Each row below holds a small network's activations on one input, seen along a few directions.
In each table, some parts of the input vary, and every possible input appears once, in random order.
Descriptions start from the smaller parts, as in this example, which fits no table here: line(4) and (point or (values(2) and ring(5)) or line(11)).
Shared parts are said once, and a part with two or three values counts as separate values.

Other details of the inputs shift rows strongly along two fixed directions, in all tables alike. That doesn't count.
To show where, the next rows are all for the same input, with only those details redrawn:
[ 23  -6 -36 -16  15 -19 -33 -70  17   8  10]
[-28 -41  40   5   8  43 -20  10   8 -21 -20]
[-14 -32  22   0  14  27 -29 -15  16 -15 -15]
[  1 -19 -16 -13 -23   8  19  -3 -29   7  23]
[ -6 -23  -8 -11 -30  17  30  13 -37   5  24]

Table:
R1: [  9 -18 -17 -20 -15   0  22  15 -13  17  23]
R2: [-19 -18  10 -14  33  13 -38  27  36  -1 -10]
R3: [ 20  -2 -53 -16  29 -33 -40 -41  25  19   3]
R4: [-37  13  58  14   9  15  -5  18  13 -29 -38]
R5: [ 24  36 -16   4   6 -38 -15 -76  21  -4  -3]
R6: [-15  -1  54  33  19  31 -18  23   6 -24 -18]
R7: [-16 -14  46  40   8  32  -1  12  16 -30 -32]
R8: [ 39  25 -21   4  13 -26 -11 -67  34   3   6]
R9: [ 14  14   3   9 -18   6  40  31 -24  10  23]
R10: [  1  17  10   2 -37  -1  56  11 -17   1   7]
R11: [-26 -48  29  12  11  42 -13  15  14 -18 -30]
R12: [-12   3  31  27   8   8  -5 -15  26 -24 -39]
R13: [ -1  21 -11  12 -10  -5  32  44 -32  16   9]
R14: [  1 -19 -16 -13 -23   8  19  -3 -29   7  23]
R15: [ 22  19   2   2 -33 -18  15  12 -30  -5   9]
R16: [ -7  -9 -39 -14  -2  -9   8  38 -18  18  21]
R17: [ -7  15  31  10  32   9 -24  17  30  -1 -23]
R18: [ 14  45 -38  -1  28 -49 -26 -42  27  16 -11]
R19: [ 11  16   0  15 -25  -2  32  -7 -26  -5  22]
R20: [-16  -6 -19 -18 -13   0  12  50 -32  12  32]
R21: [-15 -24  16 -13  27  16 -33  15  33  -1 -15]
R22: [ 12  52 -27  -7  25 -48 -32 -47  22  12  -1]
R23: [ 17   5 -42 -22  26 -33 -46 -46  19  15  14]
R24: [ 10  10  -7  22 -16   3  38  31 -33   6  15]
R25: [ 29  16   1  -5 -32 -15  24  17 -15   3   6]
R26: [  1 -26 -10 -18 -28  19  38  18 -22  12  21]
R27: [ -2  33  -1 -11 -20 -18  43   9  -8   7   2]
R28: [-21  22  31   3  26   1 -18  15  35  -4 -30]
R29: [  3  32  -8   4  -6 -13  16  23 -29  14  19]
R30: [  8  -2  30  22   6   1 -27   7  20 -24 -40]
R31: [ -6  29 -11   2 -19 -21  40   9 -18   3  -5]
R32: [  5 -22 -28  -6 -14  -3  20  15 -22  13  15]
R33: [-13 -29  23   1  20  17 -35  -2  16 -13 -13]
Q: Changing only one part turns R16 into R20. The same change can be made to R3. Which row results?
A: R23
Q: Describe the family of inputs behind these rows.
A: values(3) and (point or line(4) or ring(6))
Q: Change only the line(4) part in R2. List by row number the other rows that result.
A: R1, R21, R26
Q: Change only the values(3) part in R32. List by row number the other rows that result.
A: R1, R33

Table:
R34: [-30 -52  71  24 -13  66  13  52  -2 -33 -29]
R35: [ 33  34 -43  -1  -7 -37  10 -15 -20  20  31]
R36: [ 17   7  27  23  25   0 -31 -38  45 -20 -35]
R37: [ 17  39 -39 -19 -14 -40  25 -25  -9  22  20]
R38: [  3 -20   7   7  39   9 -60 -26  33 -11 -14]
R39: [-23   8   8  -5 -44  10  70  87 -50  11  18]
R40: [ 27   4 -47 -14 -18 -23  10 -37 -27  17  35]
R41: [-43 -17  65  25   9  46   2  87   0 -20 -32]
R42: [-25 -24  -3 -18 -45  23  62  80 -54  13  28]
R43: [ -1 -21   0  -1  44   6 -59 -17  41  -3 -19]
R44: [-10 -17  14   0  28   8 -43 -47  37 -16 -24]
R45: [ 14   7 -49 -32 -16 -27  18 -32 -13  24  30]
R46: [ 20  37 -37  -7 -19 -38  27 -35 -16  14  20]
R47: [  3  14  25  19  31  -3 -44 -35  34 -19 -29]
Q: Changing only one part turns R39 into R42. The same change can be made to R46. Which row results?
A: R44
Q: Describe the family of inputs behind these rows.
A: values(2) and (point or ring(6))
Q: Change only the values(2) part in R35. List by row number the other rows that result.
A: R38
Q: Change only the values(2) part in R36. List by row number the other rows that result.
A: R34

Table:
R48: [-14 -17  -6   8 -24  26  52  62 -58  12  38]
R49: [  0 -15  18 -21  37   5 -62 -15  45  -3 -13]
R50: [-19  14  74  29 -10  20   9  43   5 -40 -19]
R51: [-28 -40  31  28   6  37 -11  48 -12 -22 -22]
R52: [-18  -4  52  23  -5  21  23   3  11 -23 -20]
R53: [-38 -33  46  21  -5  45 -18  29 -22 -28 -10]
R54: [  9 -23   2  -4  44   2 -56  -4  49   3 -29]
R55: [ -7  -5 -14   1 -44   9  44  49 -82   9  49]
R56: [  6   6   1   7 -64  -9  86  40 -54   1  15]
R57: [ 13 -13  62  39 -14  45  15  38   3 -21 -43]
R58: [ 26  36   4  20  31 -30 -23 -62  58 -16 -12]
R59: [-36 -57  35  -9 -12  42  -1  39  11 -20 -25]
R60: [-29 -33  21  23   5  40  -6   5  -6 -16  -5]
R61: [-15   4  61  17 -12  12   6   8  -1 -29 -20]
R62: [  6  34 -16  -2  39 -36 -39 -50  40   8 -44]
R63: [  2 -17 -19 -15  27   2 -33 -65  37  -7  -2]
R64: [-33 -11  55  16  -7  27  18  34  -2 -20 -51]
R65: [-10 -24 -20 -30 -46  19  71  49 -44  25  45]
R66: [ 28  -1 -54  -3  -6 -26   8   3 -29  20  27]
R67: [ 10  -3 -39 -16 -27 -14   9 -32 -37   7  38]
R68: [  4 -30  -7 -20  21  -1 -38 -18  45   0 -21]
R69: [ 13  57   4  11  28 -38 -41 -28  41 -13 -10]
R70: [  5 -16 -23   1  32  -3 -44 -81  37  -6  -3]
R71: [ -3 -14  -5  17  38   8 -40 -34  19  -6  -3]
R72: [ -9 -30  16   9  16  20 -16  47   5  -3 -18]
R73: [ -8  43  -7  13 -42  -8  82  64 -40   9  34]
R74: [-11  -9   2   1 -31  17  34  67 -69   6  38]
R75: [ -6 -24 -29   7 -55  11  57  44 -71   8  30]
R76: [ 22   6 -14  -9  47 -22 -71 -41  32   7   0]
R77: [  7  37   5  22  25 -27 -26  -3  48 -16 -31]
R78: [ 64  35 -35   8 -32 -16  50 -37 -25  28  32]
R79: [ 55  48 -52   3 -21 -66  29 -39   2   9  21]
R80: [ 19  37 -42 -14 -24 -35  53 -41 -30  29  23]
R81: [ 45   3 -76 -40  -8 -46   5 -25   2  39  33]
R82: [ 35  -3 -78 -33 -20 -39  11 -52 -11  18  30]
R83: [  9  62 -57  -8  -9 -47  40  -6 -19  36  31]
R84: [-55   5  62  18  21  39   7  39  10 -13 -47]
R85: [-32 -40  40  -7  11  48   3  51  17  -3  -9]
R86: [ 25  -9 -70 -15 -34 -28  27 -33 -35  18  34]
R87: [-20  33  29   0  38 -10 -47 -27  28  -7 -42]
R88: [ 14  -7 -12 -32  29 -16 -62 -54  45   4  -2]
R89: [ 12  70 -48 -15 -17 -56  22  -1 -31  29  32]
R90: [ 15  -4 -20  -1  48  -9 -45 -35  36  12   1]
R91: [-29 -43  21 -14   4  36  -7  -2  23 -10  -7]
R92: [-26 -35  30 -21  -4  27 -24   3  12 -16  -6]
R93: [  2  43 -18   7  36 -40 -37 -21  43   5 -33]
R94: [-29 -31  58   0  19  44 -30  60   9 -12 -18]
R95: [-44 -42  59  -3   0  53 -20  29   2 -37 -20]
R96: [  7  30  12  -5  21 -24 -34 -62  21  -4 -26]
R97: [ 41  12 -72 -29   6 -35   8 -31  -3  46  47]
R98: [ 25  15  32  17 -58  26  61  46 -59   2  17]
Q: Changing only one part turns R49 into R85. The same change can be made to R96. Which row results?
A: R80
Q: Describe the family of inputs behind these rows.
A: values(3) and (point or ring(6) or ring(10))
Q: Change only the ring(6) part in R96. List by row number the other rows that result.
A: R50, R61, R69, R87, R89
Q: Change only the ring(6) part in R79. List by row number the other rows that result.
A: R56, R62, R64, R77, R93
Q: Change only the ring(10) part in R54. List by row number the other rows that result.
A: R51, R59, R66, R68, R72, R75, R81, R82, R86
Q: Change only the values(3) part in R75. List by row number the other rows that result.
A: R53, R60
Q: Change only the values(3) part in R88. List by row number the other rows that result.
A: R65, R68
